Each row below holds a small network's activations on one input, seen along a few directions.
In each table, some parts of the input vary, and every possible input appears once, in random order.
A made-up example of a description, with smaller parts first: one of 3 separate values, together with either a single point or one of 11 places along a line or (one of 4 places along a line, together with one of 5 places around a ring).
Shared parts are said once, and a part with two or three values counts as separate values.
In the rows, 128 means zero.

Other details of the inputs vary at random and push rows far along two fixed directions, the same in every table; ignore that.

Table:
row 1: [136 125 104 107 116 114 134 118 132 121 150 116 111 127 124]
row 2: [ 94 175 121 134 134 186 142 217 137 106 118 151 160 150 153]
row 3: [137 125 101 107 117 113 133 116 133 122 150 115 107 125 123]
row 4: [126 178 117 134 110 185 142 213 156 102 126 164 157 138 134]
row 5: [133 116  98 116 116 111 142 115 134 121 144 112 117 135 128]
row 6: [141 168 221 178 136 189  75 184 109 163  55 207 167  90  93]
row 7: [139 123  91 113 122 113 133 105 126 122 146 109 110 131 126]
row 8: [130  86 198 158 161 101  87  67  90 178  81 133 132 103 103]
row 9: [105 104  93 119 146 106 146  98 116 124 146  88 114 150 147]
row 10: [138 123  94 113 120 115 134 107 125 121 145 110 115 133 126]
row 11: [134 120 108 111 123 115 139 114 140 114 145 119 118 132 133]
row 12: [144  99 207 163 139 109  83  87  94 183  75 155 131  91  86]
row 13: [109 110 101 112 136  98 145 100 120 123 148  88 113 149 151]
row 14: [138 123  88 113 123 112 132 101 127 123 147 107 107 131 125]
row 15: [113 175 130 136 110 176 154 212 167 102 147 166 169 115 136]
row 16: [148 106 204 160 144 113  75  81  85 183  75 154 129  89  85]
row 17: [120 102  94 117 140 107 144  95 127 119 146  92 120 147 143]
row 18: [112 100  92 120 143 105 144  94 120 123 147  87 114 149 145]
row 19: [129  89 199 153 160 100  88  70  88 180  81 134 131 103 104]
row 20: [124 173 120 132 107 183 145 214 154 102 123 163 159 139 137]
row 21: [136 123 101 112 127 112 135 106 143 117 149 115 109 130 128]
row 22: [136 124 114 110 109 113 138 122 134 118 149 115 114 130 132]
row 23: [140 124  96 117 119 109 133 100 130 122 149 104 106 132 130]
row 24: [135 123 106 112 125 115 137 111 141 115 147 118 117 132 130]
row 25: [126 175 127 136 103 181 145 213 157 101 125 161 159 140 142]
row 26: [123 119 117 123 114 102 154 114 149 121 169 113 128 113 133]
row 27: [104 174 123 129 130 187 141 214 146 102 121 156 164 148 152]
row 28: [133 120 110 111 122 116 141 116 140 113 144 120 120 133 134]
row 29: [120 104  94 113 138 105 143  97 129 118 148  93 120 146 143]
row 30: [136 118  94 117 119 109 139 109 135 123 146 110 111 133 125]
row 31: [102 105  93 116 145 103 145 100 114 125 145  87 112 149 148]
row 32: [129 180 129 126 103 182 138 215 156  99 133 163 151 133 140]
row 33: [130 184 129 132 115 184 137 207 168  96 131 165 150 135 142]
row 34: [137 158 233 173 138 183  82 182 122 156  58 210 170  92  99]
row 35: [108 104 101 122 142 101 147  95 118 124 148  85 113 152 152]
row 36: [114 109 101 110 133  99 145  98 126 121 150  91 116 148 150]
row 37: [138 120 101 120 115 106 140 108 137 122 148 107 110 135 131]
row 38: [146 106 215 159 148 113  79  85 101 176  78 161 131  88  88]
row 39: [146 103 207 159 141 114  78  85  84 181  73 155 133  90  88]
row 40: [113  89 195 155 164  95  90  70  75 185  81 126 123 107 107]
row 41: [122 103 101 120 137 104 145  93 130 118 149  89 120 148 148]
row 42: [126  81 197 164 164 102  89  64  85 182  81 129 129 106 104]
row 43: [134 122 106 106 113 116 138 123 131 119 147 118 115 129 127]
row 44: [139 126 106 111 114 109 133 112 138 122 154 110 103 126 127]
row 45: [138 126 111 110 112 112 135 117 135 120 153 113 110 129 129]
row 46: [136 121  96 112 118 115 135 111 125 120 144 112 117 133 129]
row 47: [137 125  98 107 119 112 132 113 135 123 152 113 104 125 122]
row 48: [145 102 205 164 141 109  83  86  94 183  76 154 130  91  84]
row 49: [147 106 213 159 149 111  77  83 102 178  77 160 126  86  87]
row 50: [104 105 100 119 141  99 147  97 117 124 148  83 111 151 153]
row 51: [115  99  93 119 141 106 144  92 124 121 147  89 117 148 145]
row 52: [128 182 122 139 108 184 140 211 161 103 128 161 151 137 138]
row 53: [114 101  99 123 139 101 146  92 123 123 150  84 113 151 150]
row 54: [135 123 105 107 115 115 136 121 132 120 148 117 113 128 126]
row 55: [110 173 123 130 129 188 141 212 149 101 120 156 165 147 151]
row 56: [139 162 223 176 134 187  78 184 107 161  55 206 171  93  96]
row 57: [135 121 117 114 118 114 141 115 142 112 146 118 120 135 139]
row 58: [132 185 127 127 105 183 135 215 158 101 134 163 146 131 137]
row 59: [129 181 122 128 118 185 137 208 163  96 128 168 152 134 137]
row 60: [107 109  95 109 139 102 144 103 118 124 145  91 114 147 146]
row 61: [135 120  98 112 117 116 137 113 124 119 143 112 119 134 130]
row 62: [126 180 114 136 112 186 139 213 159 104 125 164 152 136 133]
Description of these inputs: one of 2 separate values, together with either a single point or one of 10 places around a ring or (one of 4 separate values, together with one of 5 places along a line).
The inputs of row 26 and row 15 match in every part but the choice among 2 separate values. If row 16 is changed in the same way as row 26 into row 15, which row does it become?
> row 10
The inputs of row 47 and row 44 match in every part but the choice among 2 separate values. If row 14 is changed in the same way as row 47 into row 44, which row does it become?
> row 23
Start at row 55 and move only the place on the ring of 10, one step at a time. The first step leads to row 27. Which rows follow, in order?
> row 60, row 2, row 31, row 9, row 18, row 51, row 17, row 29
Which other rows does row 11 become when the choice among 4 separate values takes its other values? List them by row number.
> row 5, row 46, row 54

Table:
row 63: [116 140 136 139 136 151 130 154 126 121 114 132 144 147 146]
row 64: [137 146 135 133 122 149 126 152 145 118 123 147 138 127 127]
row 65: [109 138 135 137 139 149 133 156 128 124 118 136 147 136 140]
row 66: [143 118  60  96 108  99 156  97 150  97 176  88 101 149 144]
row 67: [128 144 142 129 120 142 130 155 141 121 130 145 137 121 129]
row 68: [113 139 135 137 137 151 130 155 127 122 116 133 144 143 144]
row 69: [144 149 127 130 115 150 124 153 140 121 124 148 134 123 120]
row 70: [127 146 140 128 116 140 130 156 137 125 130 145 136 118 125]
row 71: [145 103 224 167 151 117  74  88  97 184  68 167 136  82  83]
row 72: [127 120  45  89 125 107 144 102 118 109 160  79  90 160 142]
row 73: [147  80 144 126 130  68 105  44  98 167 124 108  95 100  94]
row 74: [117  66 150 138 159  67 112  37  90 171 119  96 109 110 110]
row 75: [130 149 134 128 114 144 129 159 136 124 130 147 135 118 123]
row 76: [108 107  68 104 131  97 165 100 137 107 173  75 112 155 157]
row 77: [141 148 126 129 112 149 125 157 136 123 125 149 134 121 117]
row 78: [130 143 142 129 123 144 130 152 144 119 129 146 139 123 130]
row 79: [110 140 134 137 137 152 133 159 128 122 117 135 147 141 143]
What is each input in this table made of?
> either a single point or one of 6 places along a line or one of 10 places around a ring
Start at row 74 and move only the place on the line of 6, one step at a time. The first step leads to row 76. Which rows follow, in order?
> row 65, row 79, row 68, row 63

Table:
row 80: [ 99 143  89 117 120 152 163 175 136 101 151 113 152 157 160]
row 81: [141 150  86 114  93 139 159 160 173  90 160 126 130 144 143]
row 82: [ 98 153  84 123 138 155 153 172 148 105 148 116 135 156 158]
row 83: [126 157  89 112  94 134 162 168 157 101 166 127 127 135 140]
row 84: [ 99 150 222 173 171 184  83 183 100 169  50 192 170 106 107]
row 85: [124 161  94 100 102 141 152 168 148  95 166 122 120 136 149]
row 86: [163  88 100 113 127  81 102  44  88 150 115  89  78 140 109]
row 87: [116 152 222 188 167 187  80 173 114 164  48 192 171 110 112]
row 88: [106  74 141 122 155  78 120  65  87 159 119  96 116 128 125]
row 89: [137 159  93 103 105 146 148 160 162  87 163 126 125 148 155]
row 90: [125 161  88  99 106 144 149 167 151  95 166 127 123 137 146]
row 91: [160  71 129 123 126  69 117  33 122 150 136 106  95 107  98]
row 92: [151  89  95 109 127  78 102  49  76 160 118  90  76 129 100]
row 93: [150  76 121 115 132  67 115  41 111 156 138 109  95  96  90]
row 94: [148 149  79 108 105 148 155 157 174  86 162 134 131 141 138]
row 95: [126 155  94 109  97 135 159 172 156 100 168 120 121 136 143]
row 96: [147  72 123 119 126  66 118  41 111 157 139 107  92  96  90]
row 97: [102 149  99 119 140 157 153 169 152  92 139 117 138 168 168]
row 98: [ 99 146 225 168 167 180  88 186  93 168  48 194 174 106 111]
row 99: [143 158  87 103 107 147 148 157 164  84 160 128 128 143 147]
row 100: [155 159 218 169 139 183  75 170 126 157  59 210 169  86  84]
row 101: [131 160  83 100 108 145 148 164 153  92 162 130 126 132 138]
row 102: [111 141 233 175 159 180  87 179 102 158  46 193 181 115 117]
row 103: [129 152  82 111  94 136 159 168 161  98 163 128 128 132 135]
row 104: [103 152  82 128 126 154 161 170 141 100 156 114 142 153 153]
row 105: [113 153  87 133 133 157 155 164 155  93 148 115 139 162 163]
row 106: [123  71 144 134 145  82 122  53  96 152 118  94 123 131 129]
row 107: [142 158 237 172 131 174  78 180 120 160  63 202 160  93  99]
row 108: [115  76 148 125 161  82 119  58  97 149 110  99 112 135 135]
row 109: [138 155  94 115  94 136 162 160 168  93 163 126 130 146 148]
row 110: [136 159 100 104 102 144 151 161 159  87 163 122 123 147 157]
row 111: [128  80 137 146 152  83 119  46 101 153 122  94 113 127 122]
row 112: [136 158  75 102 109 146 150 164 159  94 162 129 129 132 131]
row 113: [118  77 135 137 147  79 121  55  88 166 122  92 118 116 119]
row 114: [129  75 140 142 146  81 120  49  98 156 118  93 120 125 128]
row 115: [137  82 144 118 127  59 111  50 101 162 138  98  87 103 106]
row 116: [116  84 129 140 159  82 116  54  96 163 125  93 106 120 116]
row 117: [145 157 238 176 127 173  84 180 123 162  64 202 162  91  95]
What is each input in this table made of?
> one of 2 separate values, together with either a single point or one of 8 places around a ring or one of 10 places around a ring
Which other rows does row 115 become when the choice among 2 separate values takes its other values? List them by row number.
> row 107
Which other rows does row 88 become when the place on the ring of 8 takes its other values? List them by row number.
> row 80, row 82, row 84, row 98, row 104, row 113, row 116

Table:
row 118: [122 101  98 117 153 107 139  84 138 117 147  98 115 142 141]
row 119: [110 104  91 109 145 102 145  97 128 123 153  98 116 134 135]
row 120: [102 103  92 124 126  94 155 103 116 137 159  91 119 128 131]
row 121: [107 123 152 155 136 133 127 138 112 152 112 139 150 112 118]
row 122: [103 129 148 137 155 137 116 138 114 148 112 145 140 108 115]
row 123: [130 140 163 124 116 128 110 144 111 144 115 144 123 111 118]
row 124: [127 140 146 124 127 132 111 144 122 146 124 156 123  90  95]
row 125: [ 97 109 102 105 133  93 145 109 105 134 154  84 106 142 146]
row 126: [115 118 153 156 135 134 128 135 117 147 108 140 154 118 119]
row 127: [153 135 175 136 124 132 105 122 132 128 103 147 125 130 131]
row 128: [125 190  28 116 123 213 138 218 125  84 116 129 138 192 152]
row 129: [157 135 159 137 135 139 104 118 148 129 110 158 130 113 111]
row 130: [113 103 111 111 136  96 141  92 115 121 145  84 112 156 158]
row 131: [127 115 159 164 143 140 122 123 128 140 102 139 154 125 125]
row 132: [138 186  82 108 106 186 156 209 191  67 160 152 143 149 152]
row 133: [104 179  80 116 129 188 165 214 172  73 156 139 158 159 167]
row 134: [133 117 164 167 144 139 121 117 135 137  99 139 155 130 129]
row 135: [137 135 165 125 115 129 112 140 116 139 111 146 126 117 120]
row 136: [119 122 171 144 149 138 112 128 114 136  96 134 139 140 142]
row 137: [136 111  95 114 101  90 147  98 131 129 164 103 108 116 120]
row 138: [115 179  84 123 134 191 162 204 187  66 150 140 157 169 172]
row 139: [144 128 154 144 109 130 121 135 129 143 117 152 140 104 103]
row 140: [150 107 101 119 103  93 145  87 140 121 159 102 113 126 126]
row 141: [142 136 170 129 119 131 108 132 118 135 109 145 127 121 125]
row 142: [121 118 158 160 138 136 124 127 120 144 106 139 155 121 124]
row 143: [131 135 150 141 109 128 121 143 119 151 124 151 133  94  98]
row 144: [ 98 110  88 107 145 100 145 106 119 131 160  97 109 125 129]
row 145: [126 141 161 123 115 127 111 149 108 148 119 144 120 108 113]
row 146: [145 115  96 101 121  99 135  89 142 115 160 109 103 123 124]
row 147: [148 111 113 104 114  95 133  88 134 113 150  98  96 145 144]
row 148: [168 125  45 103 117 122 108  90  93 128 120  98  81 155 109]
row 149: [139 135 150 126 127 134 111 135 131 138 117 158 130 100 101]
row 150: [132 119  91  96 119  96 138 101 135 123 165 109  98 113 118]
row 151: [124 124 175 147 151 137 111 122 120 132  93 135 139 145 146]
row 152: [101 129 163 136 142 132 116 143 100 149 106 133 137 126 133]
row 153: [156 125 160 152 116 135 115 124 139 136 111 152 140 111 109]
row 154: [162 105 105 125 109  95 142  77 155 113 153 103 113 136 131]
row 155: [108 125 164 137 142 133 117 140 105 144 101 134 140 132 135]
What is each input in this table made of?
> one of 2 separate values, together with either a single point or (one of 3 separate values, together with one of 6 places along a line)
The inputs of row 124 and row 144 match in every part but the choice among 2 separate values. If row 140 is changed in the same way as row 124 into row 144, which row does it become?
> row 142
Which other rows does row 136 become when the choice among 2 separate values takes its other values? List them by row number.
> row 147
